These are the activations of a small neural network, seen along a few directions. Each row is one input.
Each table varies a few parts of the input and shows all the possible inputs, shuffled.
Descriptions start from the smaller parts, as in this example, which fits no table here: one of 8 places around a ring, together with either a single point or (one of 2 separate values, together with one of 4 places along a line) or one of 9 places around a ring.
Shared parts are said once, and a part with two or three values counts as separate values.
(in the rows, 128 means zero)

Rows:
x1: [ 90 100 163  90 186 100 115 139 172  81 179 121 151  65 149 116 209 109
 134 100]
x2: [ 64 173 172 108 140  65 104 137 144  79 141 118 165 111 148 116 183 121
 133  80]
x3: [103 110  61 134 101 118 210 127 164 114 121 149 131 203 119 121  97 148
 161 170]
x4: [121 111  96 122 174 118 104 123 122  63 111  83 207 190 174 121 166 149
 149 150]
x5: [ 84  81 104 173  87 115 166  67  90 141  90 132 124 198 123 120  89 160
 187 145]
x6: [148 159 169 104 177  79  49 136  87 159  69  77 160  97 149 122  83 151
  57 179]
x7: [107 102 117 120 182 138 122 157 138  58 156 152 179  95 150 145 201 181
 120 111]
x8: [157 131 130 122 103 215 171 131 172 164 222 171  38  94 102 142 111  39
 134  83]
x9: [199 108  78 139  84 222 198 130 148 148 138 165  60  90  76 150 141 103
 140  79]
x10: [140 191 135 141  61 169 171 134 132 184 169 160  59 126  96 148 102  49
 136  56]
x11: [145 123 173  77 168 114  13 184 170 127 171 101 103  49 149 132 172 132
  71 151]
x12: [ 81 143 161 104 181  76 131  96  91  95 100  83 191 140 149 100 110 146
 125 122]
x13: [ 77 126 134 126 105 100 202  97  85 118 115 114 125 155 103 120  72 116
 152 138]
x14: [133 188 183 105 141  64  21 178 146 147 106 109 133  70 148 145 156 124
  71 136]
x15: [187 142 166 138 150 103  44 114  81 155  46 104 185 139 178  98 102 187
  71 201]
x16: [181 165 139 165  98 160 176  89  88 188 140 148  66 168  51 122  41 103
 160  97]
x17: [186 135 106 131 156 123  24 163 113 119  88  75 179 147 173 129 143 157
  76 213]
x18: [104  80  97 146 118 167 192 164 141  85 155 200 125 106 112 168 152 131
 144 127]
x19: [ 58 144 152 124  73 101 170 154 139 110 141 158 112 130 113 136 138  75
 154  85]
x20: [ 90  99 134 156 165  93  96  65  99 117  71 105 197 179 170  97 124 181
 157 132]
x21: [ 85  73 143 110 122 134 181 155 171 112 177 170  97  82 113 140 161  63
 159 108]
x22: [166 125  87 189  77 183 161  40  82 214 122 133  70 194 101 131  55 134
 169 118]
x23: [185 108 126  98 131 128  45 190 141 106  95  91 138  45 129 119 204 192
  70 152]
x24: [184 153  43 150  92 188 205 102 156 188 151 152  76 200  97 133  63 122
 142 141]
What is each input in this table made of? -> one of 4 places along a line, together with one of 6 places around a ring
Changing only the place on the line of 4 turns x9 into x18. The same change can be made to x10. Which row results? -> x19
Which other rows does x6 become when the place on the ring of 6 takes its other values? List them by row number. -> x11, x14, x15, x17, x23
Which other rows does x7 become when the place on the ring of 6 takes its other values? List them by row number. -> x1, x2, x4, x12, x20

Rows:
x25: [108 140 187 126 139  51  48 149 108 141  48 103 171 138 153 111 124 149
  93 148]
x26: [130 161 168 140 148 141  99 132 120 139 165 125 108  84 127 116 157 138
 150  85]
x27: [157 160  83 136  71 141 209  93 101 174 106 141  95 217  79 120  56 102
 150 139]
x28: [166  79 114 159 116 172 175  89 120 161 116 126 122 154 110 156 101 136
 125 126]
x29: [167 119  83 144 121 184 100 152 140 123 152 144 142  85 147 138 187 145
 149 134]
x30: [133 130 118 132 130 159 163 148 145 134 179 154  91  54 101 144 140  78
 108  88]
x31: [163 100 109 135 133 185 126  84 118 128 101  90 132 135 117 147 133 174
 130 146]
x32: [155 146 115 108 153 110  96 114 109 149  80  84 184 212 141  89 106 157
 108 141]
x33: [108 156 135 113 171 125  93 183 178 119 160 105 137  78 145 128 176 116
  71 115]
x34: [115 153 145 140  87 144 173 146 123 167 186 145  52 116 106 138  94  56
 165 100]
x35: [131 125 147 173 107 122 150  90 106 184  99 143 107 160 106 124 110 102
 129  81]
x36: [137 122 174 128 107 131 158 111 127 175 180 145  98  90 106 114 131  89
 131  76]
x37: [169 164 114 165 132 125 113  62  83 141 112 115 160 167 111 153 102 174
 142 139]
x38: [124 148 183 106 155  89  85 128 153 145 163  91 129  94 159  92 160 116
 109 119]
x39: [139 128 145  93 119 110  52 184 174  89 111 158 146  96 175 139 169 182
  74 183]
x40: [ 65  74 116 143 122 127 207  97 113  80 162 174 134 158 108 121 150 121
 163  87]
x41: [101 159 213  83 177  75  50 177 114 115 128 137 134  79 136  98 142 127
  95 170]
x42: [112 153 113 149  70 128 174  83 104 179 122 132  61 154  81 137  67  73
 159 124]
x43: [147  89 118 115 153 145  97 102 138 128  95  62 149 160 154 132 135 152
  91 175]
x44: [ 68 105 117 132 151 130 157  98 121  53 148 146 160 136 127 122 164 164
 188  93]
x45: [170 135 105 139 109 141 182  81  92 175  95 146 137 203  84 104  92 135
 121 115]
x46: [145  99 134 132 158  99  79 163 124 116  76  99 172 126 165 118  99 206
  90 214]
x47: [152 102  91 158  77 173 201 103 127 160 129 121  80 169 106 171  65 105
 154 151]
x48: [153 153 118 130 146 161 105 163 143  80 157 132 110  42 126 129 150 127
 131  84]
x49: [129 159 136 145 133 129  98  73  99 151  99 108 122 121 103 118 125 150
 149 106]
x50: [119 152  96 129  93 163 188 166 150 131 192 146  50  69  99 160 100  45
 139 111]
x51: [131 152 157  91 153  79  64 203 156  62 111 126 147  31 150 116 152 129
  71 155]
x52: [161 102 108 132  93 189 144 134 170 140 159 196  97 121 129 161 141 128
 122 106]
x53: [ 46  97 157  85 163  57 109 146 133  38 101 138 213 123 153 115 149 159
 142 156]
x54: [159 116  68 114  96 169 202 167 142 157 166 160  48 121 130 196 117  88
 167 128]
x55: [117 143 156 145 154  86  70 114 129 157  82  86 147 166 161 107 130 124
 114 115]
x56: [153 117  92 123 142 141  80 166 165 122 143 117 156 108 184 122 192 124
 110 167]
x57: [ 52  98  93 140  85 130 233 114 118  78 173 166  94 172 106 137 110  89
 195 111]
x58: [ 53  99 127 107 176  91 130 115 149  55 137 120 185 157 162 109 160 137
 158 122]
x59: [146 143 144  87 138  77  72 152  87 133  48  99 210 182 136  96  94 182
  90 172]
Changing only one part turns x27 into x37. The same change can be made to x47. Which row results? -> x31
What is each input in this table made of? -> one of 5 places along a line, together with either a single point or one of 6 places around a ring
Which other rows agree with x39 in the place on the line of 5? List them by row number. -> x25, x41, x46, x51, x53, x59
